Questions about the grid below.
1) What is the entry just right of 24?
2) What is the entry in the top-left corner?
3) What is the third entry, reading row by row?
4) What is the entry in the bottom-right corner?
5) What is the entry in the bottom-left corner?
6) What is the entry just left of 79?
7) What is the entry in the top-right corner?
8) What is the third entry from the end, reading row by row?
[[43 27 44 35 46 45 35 24 36 33 52 46 36 48 37 52]
 [75 48 83 84 84 81 85 41 83 78 86 84 85 85 47 83]
 [37 76 28 29 29 32 28 79 30 38 26 27 29 27 71 30]
 [68 31 82 81 83 78 83 26 78 71 84 83 82 83 32 80]
 [46 23 68 72 76 63 74 23 62 53 80 69 72 71 23 64]]
1) 36
2) 43
3) 44
4) 64
5) 46
6) 28
7) 52
8) 71
